These are the activations of a small neural network, seen along a few directions. Each row is one input.
Each table varies a few parts of the input and shows all the possible inputs, shuffled.
A made-up example of a description, with smaller parts first: values(2) and (point or line(11) or (line(6) and ring(8))).
Shared parts are said once, and a part with two or three values counts as separate values.

Other details of the inputs vary at random and push rows far along two fixed directions, the same in every table; ignore that.

Table:
x1: [ 0 -1 -4 -1  3 -4 -6 -3  1 -2  1  4  1  3  6]
x2: [ 4 -3 -3 -2  7 -1 -1 -2  1 -4  2  0  0 -3  7]
x3: [ 12  47 -17  -8  -4  12   9  22 -11 -16 -31  20 -28  -4  -4]
x4: [ 0 -2 -4 -3  5 -4 -5  2 -1 -2  3  2  1  1  6]
x5: [ 1  0  6  4 -8  4  4 -2  2  6 -4 -4  1 -1 -6]
x6: [-2 -1 -2 -3  5 -3 -7 -1  1 -6  3  1  0 -1  5]
x7: [ 3 -2 -4 -2  3 -5 -5  1  0  0  2  2  1  1  7]
x8: [ 2 -3 -3 -2  7 -1 -2 -2  1 -6  4  0 -1 -2  5]
x9: [ 2 -2 -3 -3  4 -4 -5  2  0  0  2  2  1  1  7]
x10: [-3  1  6  4 -6  0  5  1 -3  6 -3 -3  3  3 -5]
x11: [ 4 -2 -4 -2  6 -1 -4 -1  3 -2  6  1 -2 -4  3]
x12: [ 2 -1 -1 -4  4 -4 -6  1  1 -2  2  0 -1 -1  7]
x13: [-2  1  6  4 -7  4  2 -2  2  5 -1 -4  0  1 -9]
x14: [ 7 -5 -6 -3  7 -2  1  0  1  0  2  1  1 -2  6]
x15: [-2 -2  4  4 -2  4 11  1 -3  3 -2 -4  4  0 -5]
x16: [ 1 -2  6  3 -3  4 10  0 -1  4 -3 -6  2 -3 -5]
x17: [-6  1  8  2 -5  2  4  2 -3  2 -2 -5  2  0 -6]
x18: [-4  2  8  4 -7  1  4 -2 -2  4 -3 -4  1  2 -5]
x19: [ 5 -2 -3 -2  3 -2 -7 -4  5 -1  1  2 -2 -1  5]
x20: [ 0 -2  3  3 -4  5 10  2 -1  7  0 -4  3 -2 -8]
x21: [ 7 -4 -6 -2  3 -2 -4 -2  4  2  0  4  0  0  5]
x22: [-2  0 -2 -2  3 -4 -7 -4  1 -5  1  2 -1  1  6]
x23: [ 5 -3 -6 -1  3 -2 -5 -3  4  1  2  4  0  1  4]
x24: [-6  2  8  4 -7  2  3 -3 -2  2 -3 -4  1  2 -5]
x25: [ 4 -2 -6 -1  3 -2 -7 -2  4  1  4  4 -1  2  3]
x26: [ 2 -2 -3 -3  6 -1 -4 -2  2 -5  5  1 -1 -2  3]
x27: [-7  0  6  2 -5  2  5  3 -3  1 -1 -4  4  2 -7]
x28: [-8  1  5  4 -6  2  4 -1 -3  1 -3 -1  3  4 -7]
x29: [ 4 -3 -6 -2  6 -1 -2  0  2 -1  6  3  0 -2  3]
x30: [-2 -1 -2 -3  4 -4 -7 -3  2 -6  2  2 -1  0  6]
x31: [-2  1  6  4 -8  4  1 -1  1  6  0 -4 -1  0 -9]
x32: [-4 -2  5  4 -3  4  9  1 -3  1  0 -3  3  1 -7]
x33: [ 2 -1 -4 -2  3 -5 -5 -2  1  0  1  3  1  3  7]
x34: [ 3 -1 -1 -3  3 -5 -6  0  1 -1  2  0 -1 -1  8]
x35: [ -2   0   4   5  -7   4   3   1   0   7   1  -2   1   2 -10]
x36: [-2 -2 -4 -3  5 -4 -5  0  0 -5  3  3  1  1  5]
x37: [-8  0  5  3 -6  2  5  0 -2  1 -2 -2  3  3 -7]
x38: [-4 -1  4  3 -4  5  7  1 -2  2  2 -3  2  1 -9]
x39: [ 7 -3 -4 -3  6 -1 -2 -1  3  0  4  0 -1 -4  5]
x40: [-7  1  8  2 -5  2  4  2 -2  0 -1 -5  2  0 -6]
Each input here is: values(2) and (line(4) or ring(6) or ring(10)).
The inputs of x9 and x12 match in every part but the values(2) part. If x38 is changed in the same way as x9 into x12, which row does it become?
Answer: x26
The inputs of x13 and x25 match in every part but the values(2) part. If x11 is changed in the same way as x13 into x25, which row does it become?
Answer: x29

Table:
x41: [ -7  40   2   0 -13  -5   8  24 -21   0 -20   4 -14   7  -6]
x42: [  5 -45  -3  -2  32 -16  -6 -16   6  -4  28  -5  21   0  24]
x43: [  0 -24  28  12 -21   6  18  -4   3  29  -6 -24  23   2 -11]
x44: [  4  11 -40 -17  18 -16 -25  -6   4 -21 -11  34  -9   8  32]
x45: [  9 -39  -4  -6  19 -20  -8 -25  13   7  19  -8  21  -4  34]
x46: [-23 -21  22  15 -28  -1   0  -8   2  24  -9 -11  23  20 -19]
x47: [-30 -10  38  15 -21   2   1 -20   1  -1   7 -17  15   9 -23]
x48: [ 28   6 -37 -22  31 -14 -11  17   1  -8   5  24 -11  -8  29]
x49: [  1  28   5  -1  -2  17  18   9 -10 -18 -26  -1 -15 -15 -11]
x50: [ -5 -27   4  -3   6 -24 -34 -37  17   1  26   2  11   9  24]
x51: [  2  24   0  -3  -1  17  28  15 -12 -18 -27   0  -6  -8  -7]
x52: [-16  36   8  -6 -16  13  -2  13 -10 -21 -15  10 -18   3 -16]
x53: [ 23  14 -27 -24  25 -15 -25   9   5 -13   0  15 -17 -19  31]
x54: [ -1 -21  33  14 -22   6   8 -10   4  29  -4 -26  14  -5 -15]
x55: [ -2 -41   2 -12  25 -16 -13  -8   8  -4  28 -14  22  -6  31]
x56: [ -3 -37   7 -10  23 -15 -24 -14   9  -5  29 -15  13 -12  27]
x57: [ 33   5 -45 -12  26  -6 -10  -3   3 -13   7  28 -15  -3  25]
x58: [-12 -13  34  20 -25  -8   4  -5  -9  27  -3 -23  16  19  -9]
x59: [-18 -33  -8  -8  11 -32 -34 -12  12   6  23   2  24  11  21]
x60: [ 23  16 -40 -18  27  -7 -28   8  13  -9  13  24 -17  -8  17]
x61: [  1 -36   2   1  23 -14 -24 -27  21 -10  30 -13   7  -6  18]
x62: [ 26  12 -33 -13  23  -7 -21 -10  15 -17   1  20 -27 -11  28]
x63: [ 37  10 -39 -12  21   0 -31   1  16  -5   3  25 -19  -2  20]
x64: [-18 -27  26  10  -6   9  29   6  -9  15  13 -21  21   1 -18]
x65: [ 12  21 -10   2  -4  15  34  11 -12   3 -23  13 -11  -3  -9]
x66: [-15 -29   8  -3  20 -29 -28  -9  -4  -6  31 -12  16  11  34]
x67: [ 18  27  -2   5 -17  19   5  11   5   5 -24   4 -25  -6 -16]
x68: [  4  33  -2  -1 -12  11   9  18   2   1 -14   3 -23 -12 -19]
x69: [ -4  37   1   6 -13   0  16   7 -20  -4 -26   8 -15  10   0]
x70: [  6  28  -4  -8  -8   8  23  25  -9   1 -23   2  -7 -10  -8]
x71: [  4 -29  23  17 -17   7  23  -1   0  34   1 -16  21   6 -17]
x72: [ 24  20 -14   6 -14  19  16  19  -6   9 -18  13 -13   2 -20]
x73: [-26  28  -5  -4 -12  11   7  22 -15 -19 -24  14  -7   8 -13]
x74: [-11  36   6   6  -6   3  14  14 -23 -20 -24   3 -12   8  -4]
x75: [-11 -18  31  14 -17   5  19 -20   1  21   0 -24  14  -8 -13]
x76: [-11 -16  18  20 -15  12  17 -21   8  26  13 -15  13   3 -27]
x77: [ 10  26 -14   0  -9  12  20  25 -10   5  -8  11 -12  -4 -23]
x78: [-27  -6  34   9 -29  -6  -5 -10   3  18  11 -16  14   8 -24]
x79: [-22  28  -6   1  -9  10  10  12 -12 -23 -30  15  -5   8 -14]
x80: [ 24  16 -24 -18   8 -13 -45  -5  11 -15  -6  27 -20   7  28]
x81: [ -3  29  -7  -1  -3  26  12  18  -6 -10  -7   6 -17  -5 -24]
x82: [-12 -25  19  19  -8  11  25  -9  -5   9  15 -19  20   3 -28]
x83: [  3 -43  -9  -5  25 -12 -16  -8   6   0  42  -6  17   0  16]
x84: [-22 -19  32  13 -14  11  10  -5   5   9  15 -28   7  -5 -23]
x85: [  1  29  -8   5   0  25  16   7  -3 -14 -13   7 -16  -4 -25]
The inputs of x71 and x48 match in every part but one. If x43 is changed in the same way as x71 into x48, which row does it become?
Answer: x70
The inputs of x57 and x77 match in every part but one. If x44 is changed in the same way as x57 into x77, which row does it become?
Answer: x59
What do these inputs look like to the network?
Answer: ring(5) and (values(3) or ring(6))
Which other rows agree with x55 in the ring(5) part? List them by row number.
Answer: x52, x56, x64, x66, x73, x81, x83, x84
Change only the ring(5) part in x53. List by row number the other rows that result.
Answer: x49, x54, x56, x75
Change only the ring(6) part in x61. List by row number the other rows that result.
Answer: x42, x49, x51, x82, x85
